Each row below holds a small network's activations on one input, seen along a few directions.
Each table varies a few parts of the input and shows all the possible inputs, shuffled.
A made-up example of a description, with smaller parts first: one of 3 separate values, together with either a single point or one of 9 places around a ring or (one of 4 places along a line, together with one of 5 places around a ring).
Shared parts are said once, and a part with two or three values counts as separate values.

Other details of the inputs vary at random and push rows far along two fixed directions, the same in every table; ignore that.

A family of inputs:
R1: [ 20.7 -24.6  28.1   2.6 -11.4 -17.8 -15.4  38.0   8.1  -5.6 -38.8  -6.0
  50.3]
R2: [ -9.1  12.9 -15.6  -4.7 -40.8  20.9  17.2  -3.2  28.4  -1.4  19.0  55.6
  16.6]
R3: [-37.4  10.9   5.6 -17.4 -18.1  32.8  12.7  -4.4  -9.3   5.3  17.2  39.7
  27.8]
R4: [-16.8  27.0 -37.6   5.1 -59.2  26.7  35.6 -21.7 -12.4  -5.4   3.0   3.2
  15.1]
R5: [-14.0   6.6  16.8  -0.3   9.3  14.3 -13.2 -49.8   5.9   7.7  58.4  -8.2
 -70.3]
R6: [ -9.2  -4.7  42.6  20.1   4.2   4.4   7.7 -42.5 -10.6  49.1  40.3   4.6
 -55.8]
R7: [  0.2   2.9  26.6   1.0   0.9   2.0 -10.8 -41.9  10.1  20.0  67.1   5.1
 -65.6]
R8: [-14.0   9.4 -21.6  -8.4 -25.3  19.2  46.7 -12.9   4.5  -8.4  17.4  35.4
  18.2]
R9: [-15.1 -14.2  -1.0 -10.5 -53.9   9.8  19.9 -10.6  17.3  -4.1  39.9  32.6
  31.2]
R10: [  9.4  -3.7 -22.5  -3.9  28.3 -13.1 -29.2  27.1  -8.0 -26.6 -32.4  -9.8
  42.8]
R11: [-19.6 -10.1 -25.2  -2.6 -21.6   7.7  23.8 -16.7 -16.9  12.9  22.1  44.5
  34.0]
R12: [-39.8  13.0 -40.8 -15.6  -0.5  27.7   5.7 -21.9 -17.3  -0.4  16.6  31.3
  26.9]
R13: [-27.3  11.7  31.6  14.2  19.2  22.6 -12.0 -42.7  -8.3  32.8  36.4  -0.6
 -64.4]
R14: [ 25.8 -10.9  21.5  23.7  47.6 -26.5 -14.1  11.5   0.1  15.5 -31.6 -47.9
 -66.5]
R15: [ 39.7 -16.0  58.9  27.3  27.4 -22.8 -54.8  12.4  16.5  24.0 -10.7 -28.4
 -43.8]
R16: [ 47.9 -24.0  38.6  11.5  33.3 -33.5 -26.3  -3.6   7.1  -8.3  11.1 -56.8
 -49.1]
R17: [ 28.8 -18.3   9.1 -20.3  -3.2 -30.8  -5.6  28.3   8.1 -34.9 -13.3 -20.7
  44.5]
R18: [-39.7  19.6 -21.0 -35.6 -15.9  27.1  11.4 -20.6   2.6 -22.0  34.9  13.5
  23.9]
R19: [-10.4   9.2 -17.9 -10.9 -30.6  10.5  44.6 -14.3   6.6  -2.9  16.0  41.8
  19.5]
R20: [-34.8  -0.5   6.6  -9.7 -22.9  25.2  31.4  -9.4 -14.6  10.9  16.6  29.2
  33.3]
R21: [ -3.5   9.0   8.2  23.9 -33.6  10.6  -1.5 -55.6 -14.9  22.1  51.6 -42.4
 -64.8]
R22: [-50.1  25.5 -30.8 -21.5  -6.8  32.4  26.2   2.1  -4.3   5.1  -2.1  32.4
   5.6]
R23: [ 19.1  -6.3   1.0   0.5  -3.0 -15.7 -17.3  62.0  24.6  -4.4 -45.6  10.7
  26.0]
R24: [ 32.9 -12.9  27.6   3.9  44.7 -29.6 -27.6 -14.6   4.1 -11.0   4.3 -74.1
 -49.3]
R25: [ -1.0   9.0 -12.9  -9.4  22.6  -8.4  -8.6  51.7   5.6 -20.8 -50.2  -9.2
  22.0]
R26: [ 24.4  -9.3 -12.3  -4.5  18.8 -24.0 -28.2  33.3  -5.1 -16.5 -26.8   5.5
  45.4]
R27: [ 11.2   8.8 -21.2  10.6 -21.9 -10.4   1.4  43.7 -17.1  -8.1 -60.8 -41.7
  25.1]
R28: [ 15.3  19.7 -19.9 -20.2  24.7  -7.6  -7.8  25.5  12.5 -41.5 -40.4 -19.5
  27.7]
R29: [-35.7  16.8 -19.5 -12.5 -16.5  26.8  28.3  12.9  -0.9   9.3   6.0  48.4
   7.6]
R30: [-19.1  -1.0  -1.1 -15.2 -48.9  14.5   1.4  -5.0  21.3 -10.1  42.0  43.3
  26.6]
R31: [ 13.4 -13.6  -0.7 -19.5   6.3 -19.7  -7.0  21.5   4.8 -46.2 -18.8 -35.3
  40.7]
R32: [-27.7  19.3 -32.2 -18.9 -15.7  23.8  43.8 -26.5  -0.2 -11.8   6.8  20.0
  16.3]
R33: [ 51.8 -24.6  23.8  37.4  34.8 -31.5 -60.2   6.9  13.4  22.2  -2.6 -21.0
 -44.2]
R34: [-13.7  -6.7  -6.1  18.2  24.5   9.1   0.2 -62.2 -22.8  36.0  35.2  -6.9
 -62.0]
R35: [-24.6   7.6   3.9  14.3  19.4  12.9  21.7 -36.9  -9.6  42.2  18.9  -7.2
 -81.2]
R36: [ 17.7  -9.8  -1.1  -5.8   6.8 -26.7  10.1  50.9   2.2  -6.1 -48.7  -2.9
  28.4]
R37: [-52.4  24.3  -6.0 -22.4  -6.4  36.1  12.0 -14.6 -11.9   3.7  11.5  21.6
  28.9]
R38: [ 12.8  -0.6  22.0 -13.6  12.3 -14.3 -22.7  40.5   0.5 -13.5 -33.3  -3.8
  45.7]
R39: [ 53.1   1.1  25.0  15.1  45.5 -23.2 -29.7   3.2  16.4  -7.2 -11.1 -32.4
 -65.2]
R40: [ 14.7  -9.8  -4.8  -4.5  11.5 -17.7  11.8  51.1  -0.5 -11.6 -48.5  -8.5
  26.7]
R41: [ 35.4 -22.5  11.2  31.7  54.7 -31.3 -34.0 -11.1 -11.6  10.9 -11.1 -50.0
 -44.5]
R42: [ -6.3  -1.3 -13.9   0.3 -47.4  13.9  34.8  -9.5  21.5   1.4  15.1  47.7
  20.0]
R43: [ 21.2   1.2 -14.0  -6.5  13.6 -16.6   8.9  24.1   9.7 -39.0 -40.7 -21.6
  31.1]
R44: [ 18.9  13.9 -15.2 -14.2  18.8  -8.8  -9.7  28.7  15.0 -42.7 -39.8 -11.7
  26.5]
R45: [-22.6 -10.0 -28.6  -1.2 -16.8  16.5  25.7 -16.3 -19.6   7.4  22.3  38.7
  32.4]
R46: [  9.0   6.3   3.4   9.8 -21.8  -6.1 -13.2  27.6 -24.7 -10.8 -47.6 -52.3
  48.0]
R47: [ 21.8  -6.1   4.4 -25.1   8.1 -14.7 -21.6  35.7  12.3 -44.4  -8.7 -18.0
  38.6]
R48: [ 21.5 -10.3 -16.0  -3.7  23.4 -14.3 -26.6  34.3  -7.1 -22.6 -26.7  -0.3
  43.3]
R49: [ -2.7 -12.0  22.2  32.5 -12.7   2.4  12.1 -22.2  11.6  55.9  25.5  21.2
 -77.2]
R50: [-13.9  23.4 -19.5 -15.4 -24.2  16.8  27.0  -7.7  12.7  -6.6  19.9  50.3
  15.9]
R51: [-25.2   2.9  28.7   8.6  17.5  19.3   5.7 -56.1 -18.1  39.1  28.3 -15.6
 -61.2]
R52: [ 24.1 -15.7  46.8  19.5  46.1 -21.1 -29.4  -6.4  -9.2  11.0 -21.0 -56.3
 -46.1]
R53: [-26.7   9.1 -44.8  14.8 -51.0  21.8  15.0 -23.8 -35.3  10.4   9.7   6.2
  30.7]
R54: [  7.3 -25.3  12.0  38.7  -6.9  -1.0  -8.6 -45.4  -0.9  50.4  44.4  20.2
 -56.6]
R55: [ 14.4   3.7  -2.4 -11.1  12.9 -20.4  -7.9  56.9   7.9 -10.4 -46.1   6.3
  24.4]
Each input here is: one of 5 separate values, together with either a single point or (one of 2 separate values, together with one of 5 places along a line).
Question: The inputs of R10 and R25 match in every part but the choice among 5 separate values. If R48 is changed in the same way as R10 into R25, which row does it become?
Answer: R29
Question: The inputs of R20 and R40 match in every part but the choice among 5 separate values. If R15 is changed in the same way as R20 into R40, which row does it become?
Answer: R23
Question: Start at R9 and move only the place on the line of 5, one step at a time. The first step leads to R17. Which rows follow, in order?
Answer: R16, R31, R24
Question: Change only the choice among 5 separate values in R12. List by row number the other rows that result.
Answer: R18, R22, R28, R37
Question: Which other rows agree with R28 in the choice among 5 separate values? List them by row number.
Answer: R2, R4, R8, R19, R32, R39, R42, R43, R44, R50
Question: Change only the choice among 2 separate values in R52. List by row number the other rows that result.
Answer: R13

A family of inputs:
R56: [ 33.9   3.4   2.7 -24.7   1.9 -26.1 -19.4  57.4  50.4 -42.5 -25.6  15.8
  39.1]
R57: [ -2.0  16.4 -11.1  24.0  -5.4  17.6  24.7 -46.6 -20.5  31.2  13.5 -15.2
 -59.0]
R58: [ 30.3 -18.8  18.6 -37.7  24.0 -24.8 -37.1  43.9  29.9 -42.8  -8.6  16.0
  60.3]
R59: [-51.3  20.3  -3.1   6.0  38.4  27.0  11.9 -35.2 -28.7  37.9  -0.1   8.3
 -62.4]
R60: [-66.6   6.0 -22.6  -5.6 -64.7  45.0  50.1   4.3 -31.5  25.7  -1.3  57.6
  73.8]
R61: [ 47.9   6.3  11.9  19.7  90.0 -38.7 -22.8  14.8  -1.5  -3.9 -46.9 -80.3
 -90.5]
R62: [  2.3 -22.8  22.8  13.7 -10.2   3.7 -21.7 -41.9  -2.1  14.9  78.4  20.7
 -32.1]
R63: [ -5.7  -6.4  36.5   7.8 -16.6   4.3 -14.7 -58.3 -17.0  14.0  65.5 -10.4
 -27.7]
R64: [-48.7  20.9 -60.4 -27.9 -68.7  50.1  49.5 -20.1  -8.9 -29.3  26.2  27.4
  62.4]
R65: [ 34.8 -24.1  -4.3  -3.8 -25.0 -32.4  -6.9  38.5  30.9 -36.1 -26.9 -10.6
  51.8]
R66: [ 26.8   2.4  -8.9   0.4 -20.4 -33.0   6.7  45.6  -7.0 -13.0 -52.6 -23.9
  45.0]
R67: [-19.5  23.5 -11.4  -3.3  19.0  26.4  14.7 -51.4   7.5  -7.3  33.6 -15.8
 -68.5]
R68: [ 56.2 -34.2  44.2  52.4  50.8 -48.1 -56.0  32.3  -6.8  38.9 -39.2 -37.6
 -59.1]
R69: [ 16.3  -1.0  -2.5 -19.9  13.9 -14.9 -34.3   6.7  -9.9 -47.1 -21.0 -52.1
  70.0]
R70: [-37.3   5.9 -33.7  -5.7 -75.2  23.0  62.1   0.3   5.8   9.5   8.8  79.9
  61.6]
R71: [  6.4  11.0  16.8  19.8   6.4   9.3  12.9 -13.3  30.4  37.8  24.1  50.0
 -67.6]
R72: [-17.3  -0.4  19.8  17.5  21.1  21.0  -0.8   3.9   8.3  59.4  24.1  58.4
 -56.1]
R73: [-33.4   6.0  -4.7  24.3   6.4  22.2   3.3 -40.5 -34.7  54.2   3.5  -6.6
 -46.8]
R74: [ 26.8 -17.9  -8.3 -11.5 -32.6 -22.5  -3.9  40.5   8.7 -40.0 -31.1 -38.8
  49.7]
R75: [  0.1   3.5  -2.3 -45.4  46.9  -9.1 -18.4  19.1  -3.5 -61.6 -24.4 -42.7
  56.2]
Question: The inputs of R72 and R60 match in every part but one. If R58 is changed in the same way as R72 into R60, which row does it become?
Answer: R63
Question: Describe the family of inputs behind these rows.
Answer: one of 4 places along a line, together with one of 5 places along a line
Question: Change only the place on the line of 5 in R61. List by row number the other rows that result.
Answer: R57, R66, R70, R71
Question: Start at R56 and move only the place on the line of 5, one step at a time. The first step leads to R65. Which rows follow, in order?
Answer: R74, R64, R67
